These are the activations of a small neural network, seen along a few directions. Each row is one input.
In each table, some parts of the input vary, and every possible input appears once, in random order.
Descriptions start from the smaller parts, as in this example, which fits no table here: values(2) and (point or line(11) or (line(6) and ring(8))).
Shared parts are said once, and a part with two or three values counts as separate values.
In the rows, zero is written as 128.

A family of inputs:
row 1: [158 142 121 121 117 136 124  85 131 125 150]
row 2: [105 148 123  93 116 136 140 189 119 118 105]
row 3: [104 172 105 110 133 151 145 159 151  92 127]
row 4: [150 144 127 101  83 123  97 165 101 143 142]
row 5: [114 142 119 105 151 149 160 108 145  97 113]
row 6: [ 95  81 133 224 122  96 111 113 185 144 145]
row 7: [155 113 128 112 123 126 124  84  92 153 127]
row 8: [149 120 138  95 100 110 101 132  76 159 120]
row 9: [150 170 113 110  98 123 114 142 137 124 170]
row 10: [162  97 152 203 155 112  98 112 156 134 172]
row 11: [110 111 130  94 156 135 161 109 107 126  90]
row 12: [109  99 145 205 175 131 153 115 172 115 125]
row 13: [103 125 129  90 135 135 138 152  93 133  77]
Describe the family of inputs behind these rows.
> values(3) or (values(2) and ring(5))
Which other rows belong to the same alternative as row 6? List them by row number.
> row 10, row 12

A family of inputs:
row 14: [ 96 149 130 114 188 152 162 166 142  89 116]
row 15: [118  42 157 220 173 102 137  76 155 153 109]
row 16: [111 100 119  83 126 113 147 113  87 151  64]
row 17: [145  96 146 107 177 124 136 134  84 136  91]
row 18: [ 58 148 104  95 138 139 159 138 137  94  84]
row 19: [117 162 102 122  76 123 120 174 138 101 149]
row 20: [150  75 157 222 122  88  86  99 169 186 181]
row 21: [117 166  95 109  80 120 106 166 141 113 132]
row 22: [150 162 121 137 127 125 108 192 134  94 162]
row 23: [151 100 139 214 155 117 136  46 192 134 182]
row 24: [177 130 145 107 127 112  87 156  99 171 163]
row 25: [130 163 110 140  92 143 108 172 139 112 140]
row 26: [149 143 107  91 105 147 133  81 123 117 135]
row 27: [184 150 131 100 158 143 136 107 126 120 156]
row 28: [167 153 137 100 138 145 142  95 121 119 154]
row 29: [140 161 105  76 106 128 147  83 122 133 137]
row 30: [141 163 127 135 110 135 104 181 142 101 148]
row 31: [149 127 137 120  88 114  92 134  87 169 145]
row 32: [ 79 146 120 119 151 169 164 148 148 106  91]
row 33: [131  96 154 109 156 123 141 124  82 132  87]
row 34: [117  89 127  94 123 127 145 114  88 140  72]
row 35: [123 111 130 248 125 108 101 132 209 117 176]
row 36: [135 134 120  90  74  92  94 131  90 172 138]
row 37: [ 83 144 136 120 168 155 161 153 137  83  99]
row 38: [ 71  90 137 231 187 134 151 105 213 102 122]
row 39: [ 70 143 112 100 136 159 168 146 152  99  90]
row 40: [159 147 115 110 121 157 130  83 119 124 136]
row 41: [159 129 153 114 105 108  90 143  87 159 153]
row 42: [140 123 127 101  71 106  92 131  91 161 145]
row 43: [122 100 142 110 138 131 158 118  85 152  82]
Changing only one part turns row 24 into row 14. The same change can be made to row 20. Which row results?
> row 38
Describe the family of inputs behind these rows.
> values(5) and (point or line(5))
Which other rows does row 24 become when the line(5) part takes its other values? List them by row number.
> row 31, row 36, row 41, row 42
Which other rows agree with row 34 in the values(5) part? List them by row number.
> row 15, row 16, row 17, row 33, row 43

A family of inputs:
row 44: [103 119 129 149 160 140 176  97 160 106 129]
row 45: [133 202 101  26  92 151 120 180  86 103 124]
row 46: [ 80 154 113  51 130 160 178 169 105 107  62]
row 47: [112 118 132 162 167 154 150 107 156 102 112]
row 48: [162 117 145 146 123  97  82 134 119 155 157]
row 49: [ 98 107 141 165 183 135 150 134 155 106 123]
row 50: [162 130 129 129 100 102  96  92 123 157 165]
row 51: [158 109 133 191  91  97  98 128 153 161 170]
row 52: [174 118 139 143 103 124  99 113 105 148 153]
row 53: [139 127 119  42 106 123 116 130  51 155  90]
row 54: [ 88 107 127 204 155 126 144 124 194 108 123]
Describe the family of inputs behind these rows.
> values(3) or (values(2) and line(4))
Which other rows does row 54 become when the values(2) part takes its other values? List them by row number.
> row 51
Which other rows belong to the same alternative as row 53? List them by row number.
> row 45, row 46

A family of inputs:
row 55: [175 201 108  55 103 133 111 164  99 108 175]
row 56: [158 187 108  59  79 137 105 180 100 130 153]
row 57: [119 180 107  41 158 177 171 143  96  83  87]
row 58: [ 84 151 103  20 114 129 182 147  77 122  67]
row 59: [ 78 147 113  44 123 150 164 171  82 125  62]
row 60: [208  57 172 124 104  63  81  61  29 232 142]
row 61: [148 132 134 203 112 124  84 143 165 119 172]
row 62: [149 102 140 217 129 105  96  83 197 146 206]
row 63: [ 99 103 130 182 166 146 170 108 176 100 102]
row 64: [ 89 109 140 171 186 131 151 159 181 108  97]
row 65: [163  33 169 109 162  98 128  37  22 198  58]
row 66: [ 82  82 147 197 191 129 165  68 192 125 129]
row 67: [148 175  91  41  49 125  97 150  77 135 134]
row 68: [152 136 132 200 116 117  71 160 178 123 162]
row 69: [145 118 140 218 109 112  90  91 185 129 189]
row 70: [ 97  87 132 197 178 136 163  83 181 104 115]
row 71: [137 180 111  68  56 133  82 172  85 139 124]
row 72: [ 84  98 137 178 179 138 170 146 160 101 117]
row 73: [147 120 126 198 112 113 112 133 178 129 192]
row 74: [ 99 162 120  38 136 165 168 162 101 105  78]
Changing only one part turns row 61 into row 72. The same change can be made to row 55. Which row results?
> row 57
Describe the family of inputs behind these rows.
> values(2) and (point or line(4) or line(5))
Which other rows does row 66 become when the values(2) part takes its other values? List them by row number.
> row 62
